These are the activations of a small neural network, seen along a few directions. Each row is one input.
In each table, some parts of the input vary, and every possible input appears once, in random order.
Descriptions start from the smaller parts, as in this example, which fits no table here: one of 5 places around a ring, together with either a single point or (one of 2 separate values, together with one of 4 places along a line) or one of 9 places along a line.
Shared parts are said once, and a part with two or three values counts as separate values.
In the rows, zero is written as 100.

Other details of the inputs vary at random and push rows far along two fixed directions, the same in every table; ignore that.

A family of inputs:
R1: 131 104 94 89 74 104 95 137 90 106 68
R2: 135 86 89 116 99 101 100 152 75 109 68
R3: 62 102 104 111 115 68 93 60 123 97 131
R4: 116 109 95 100 72 110 140 106 75 87 122
R5: 121 110 95 103 68 90 94 140 68 99 88
R6: 70 95 115 101 134 94 96 36 134 111 107
R7: 158 112 83 75 108 140 128 89 75 100 120
R8: 117 108 107 97 98 110 72 139 89 111 36
R9: 47 113 106 118 97 72 36 121 116 103 99
R10: 85 76 116 96 107 64 108 31 120 83 137
R11: 142 103 97 88 88 131 163 99 88 100 105
R12: 65 98 121 108 104 82 32 102 129 95 54
R13: 94 115 98 105 79 105 87 161 85 86 71
R14: 97 125 102 91 94 116 78 146 93 127 48
R15: 66 71 100 120 107 86 107 59 126 76 140
R16: 102 124 75 84 99 119 69 150 95 112 69
R17: 76 84 115 95 104 90 125 48 119 76 139
R18: 95 112 99 86 91 98 89 143 87 118 83
R19: 106 96 86 109 65 117 102 154 77 95 98
R20: 45 104 112 103 96 77 34 120 119 107 97
R21: 120 115 78 71 106 113 130 101 76 109 117
R22: 102 110 105 95 111 106 81 158 86 126 63
R23: 123 112 97 85 61 111 91 125 76 109 67
R24: 106 82 112 104 113 80 115 37 131 93 122
R25: 134 100 73 97 79 110 156 105 68 123 136
R26: 123 108 106 90 99 135 135 102 86 101 76
R27: 61 99 116 102 93 80 29 101 128 92 58
R28: 85 93 108 111 98 66 81 87 107 83 103
R29: 70 102 108 93 99 92 106 20 126 106 140
R30: 150 86 80 100 68 101 149 102 63 105 127
R31: 139 101 95 90 117 116 165 64 98 126 123
R32: 148 83 81 98 80 98 151 104 68 101 114
R33: 86 82 116 124 130 64 90 54 121 83 111
R34: 102 85 106 99 90 82 109 35 125 91 138
R35: 89 73 122 107 129 71 97 45 122 89 117
R36: 64 93 117 123 118 81 99 65 125 73 121
R37: 119 126 71 86 105 108 124 112 74 104 111
R38: 155 97 71 92 110 133 132 101 62 98 130
R39: 125 84 91 114 107 119 144 113 83 96 105
R40: 75 90 116 118 117 82 23 127 135 99 51
R41: 154 104 95 99 92 95 159 98 66 99 106
R42: 77 94 113 92 98 106 122 32 126 80 122
R43: 120 108 105 87 92 128 153 75 92 96 99
R44: 91 63 103 125 120 66 114 35 123 88 140
R45: 79 92 114 97 125 80 117 49 120 109 134
R46: 151 119 88 69 106 146 129 78 66 101 110
R47: 105 97 87 117 114 105 90 150 91 126 78
R48: 83 87 108 97 100 100 123 43 134 79 133
R49: 50 113 109 124 117 73 33 138 121 106 71
R50: 135 103 56 88 103 120 149 106 70 111 127
R51: 107 109 102 87 65 119 104 149 76 93 91
R52: 52 104 106 105 103 86 34 119 138 109 78
R53: 72 79 123 109 130 91 107 53 126 80 122
R54: 89 75 120 104 120 66 113 31 122 86 132
R55: 114 122 90 99 110 118 55 150 72 90 82
R56: 149 97 97 78 69 101 152 93 63 103 122
R57: 103 108 105 115 105 110 97 147 87 89 70
R58: 122 98 83 108 102 106 132 125 82 125 105
R59: 68 98 111 122 138 74 92 62 124 104 121
R60: 116 120 95 77 85 118 127 99 85 120 90
R61: 140 107 94 75 114 126 114 96 68 95 122
R62: 76 94 109 105 124 86 98 49 142 109 123
R63: 91 117 104 91 64 126 84 129 92 96 74
R64: 46 89 94 122 107 76 37 129 125 107 91
R65: 101 117 93 92 77 110 81 138 98 122 87
R66: 99 104 110 97 93 112 96 147 91 94 73
R67: 109 103 105 103 102 124 93 142 105 99 63
R68: 98 109 101 97 67 121 83 141 101 95 84
R69: 51 83 107 134 111 88 44 131 128 84 82
R70: 45 119 94 91 114 102 16 120 123 101 60
Each input here is: one of 5 places along a line, together with either one of 2 separate values or (one of 3 separate values, together with one of 4 places along a line).
The inputs of R33 and R40 match in every part but the place on the line of 5. If R13 is changed in the same way as R33 into R40, which row does it become? -> R48
The inputs of R32 and R28 match in every part but the place on the line of 5. If R25 is changed in the same way as R32 into R28, which row does it become? -> R9
Which other rows does R16 become when the choice among 2 separate values takes its other values? List them by row number. -> R7
Which other rows does R42 become when the choice among 3 separate values takes its other values? List them by row number. -> R27, R60
Which other rows does R63 become when the choice among 3 separate values takes its other values? List them by row number. -> R23, R29

A family of inputs:
R71: 66 80 95 123 130 75 73 81 120 104 117
R72: 83 91 94 113 78 88 62 123 94 73 114
R73: 102 121 88 92 96 108 66 156 91 119 74
R74: 112 95 104 115 90 90 78 152 100 107 57
R75: 71 87 121 113 112 69 73 67 128 88 97
R76: 126 101 93 92 58 109 172 105 77 106 126
R77: 99 93 111 109 126 96 116 57 115 89 121
R78: 110 99 100 79 92 106 154 26 105 92 128
R79: 85 77 107 119 129 92 94 83 116 90 104
R80: 107 121 84 84 91 123 106 107 83 118 103
R81: 86 102 109 92 112 106 68 114 113 95 81
R82: 94 97 111 90 93 93 84 93 109 101 86
R83: 129 120 100 82 93 134 136 94 83 101 102
R84: 131 118 83 95 99 109 118 142 69 119 91
What is each input in this table made of? -> either one of 2 separate values or (one of 3 separate values, together with one of 4 places along a line)
Which other rows does R73 become when the choice among 3 separate values takes its other values? List them by row number. -> R81, R82

A family of inputs:
R85: 58 87 103 129 102 90 63 103 124 78 97
R86: 105 114 81 109 69 112 94 161 78 96 87
R87: 107 105 110 87 77 106 108 105 95 102 105
R88: 115 119 91 112 87 87 100 155 73 112 57
R89: 116 92 108 100 73 107 98 158 84 99 63
R90: 113 111 102 96 86 131 89 156 77 91 68
R91: 111 100 97 73 107 110 165 20 109 120 149
R92: 154 104 98 83 82 127 136 104 67 97 94
R93: 50 112 98 97 122 104 51 92 126 101 100
R94: 58 96 122 99 101 99 58 82 141 97 74
R95: 65 93 96 120 87 75 48 95 122 85 104
R96: 120 85 100 100 89 99 105 102 89 84 97
R97: 92 85 125 99 98 99 106 65 118 92 109
R98: 113 113 88 96 71 116 87 183 67 90 75
R99: 132 98 74 97 89 100 141 83 77 114 134
R100: 124 120 100 85 88 131 94 168 87 125 30
R101: 79 89 95 104 114 90 100 84 103 92 137
R102: 113 118 91 78 85 117 97 89 97 99 96
R103: 149 101 77 83 87 109 139 118 57 112 116
R104: 62 87 104 120 132 80 59 109 120 89 107
R105: 133 109 69 98 85 118 152 125 62 115 122
R106: 47 118 116 95 101 84 61 84 126 98 83
R107: 62 79 115 116 120 69 58 104 131 102 99
R108: 111 132 105 86 72 109 91 172 63 110 56
R109: 119 94 100 96 133 107 162 33 97 98 162
R110: 125 106 103 98 101 113 74 146 83 103 58
R111: 68 110 101 93 107 107 89 57 125 82 123
R112: 74 100 110 101 105 99 88 66 115 77 133
R113: 58 93 95 131 125 81 61 108 124 98 106
R114: 53 106 115 93 93 94 52 86 140 99 88
R115: 149 96 91 104 83 111 162 120 76 118 91
R116: 64 107 124 111 121 69 55 89 116 93 80
R117: 129 105 85 107 67 114 86 168 72 103 54
R118: 94 85 97 123 112 82 84 84 115 95 98
R119: 120 98 100 81 121 108 169 21 113 121 141
R120: 84 92 116 113 119 60 99 68 109 87 107
R121: 133 111 75 107 89 107 84 179 68 122 61
R122: 127 71 111 101 112 89 173 37 106 95 142
R123: 151 114 89 73 82 137 139 95 76 104 82
R124: 150 108 93 77 80 118 149 74 70 95 130
R125: 113 111 88 103 53 107 93 177 79 113 67
R126: 62 91 121 109 122 82 54 96 132 108 95
R127: 62 81 112 118 108 89 62 103 121 69 98
R128: 71 105 100 100 131 93 45 83 131 106 86
R129: 55 95 117 101 108 85 51 95 126 109 104
R130: 129 94 89 99 110 95 105 118 82 106 101
R131: 58 108 101 104 135 101 56 92 131 100 93
R132: 82 78 109 119 129 87 101 73 119 77 119
R133: 59 80 114 125 89 79 64 98 134 92 88
R134: 116 103 114 97 96 113 93 145 91 113 59
R135: 70 98 105 101 122 98 89 65 112 94 138
R136: 109 104 88 120 98 111 95 160 85 101 69
R137: 104 77 106 112 119 82 98 70 111 84 110
R138: 120 81 104 90 84 90 168 40 99 90 159
R139: 60 116 115 102 122 79 58 79 127 100 70
R140: 96 119 92 109 68 90 95 159 78 109 70
R141: 108 103 90 112 90 98 91 162 91 126 70
R142: 147 107 97 92 105 133 151 116 68 100 99
R143: 74 95 110 109 129 83 42 90 122 99 98
R144: 121 104 85 74 113 110 150 15 101 110 151
R145: 133 96 96 85 122 113 157 12 109 99 130
R146: 97 87 99 100 93 82 92 73 105 79 127
R147: 69 85 97 113 98 76 97 73 122 111 130
R148: 57 82 110 107 105 73 59 103 123 103 108
R149: 133 111 97 87 73 97 158 118 60 101 106
R150: 137 117 89 79 89 146 148 105 76 98 90
R151: 119 99 98 89 128 120 168 23 109 94 137
R152: 150 113 84 76 89 122 134 109 59 117 113
The inputs of R124 and R102 match in every part but one. If R109 is changed in the same way as R124 into R102, which row does it become? -> R131
The inputs of R141 and R119 match in every part but one. If R86 is changed in the same way as R141 into R119, which row does it become? -> R111
What is each input in this table made of? -> one of 4 places along a line, together with either one of 2 separate values or (one of 3 separate values, together with one of 5 places around a ring)
Which other rows does R86 become when the choice among 3 separate values takes its other values? List them by row number. -> R95, R125
Start at R136 and move only the place on the line of 4, one step at a time. The first step leads to R132. Which rows follow, in order? -> R142, R151
Which other rows does R108 become when the place on the line of 4 takes its other values? List them by row number. -> R106, R140, R149
Which other rows does R148 become when the place on the ring of 5 takes its other values? List them by row number. -> R89, R107, R122, R138
Which other rows does R141 become when the choice among 3 separate values takes its other values? List them by row number. -> R113, R121
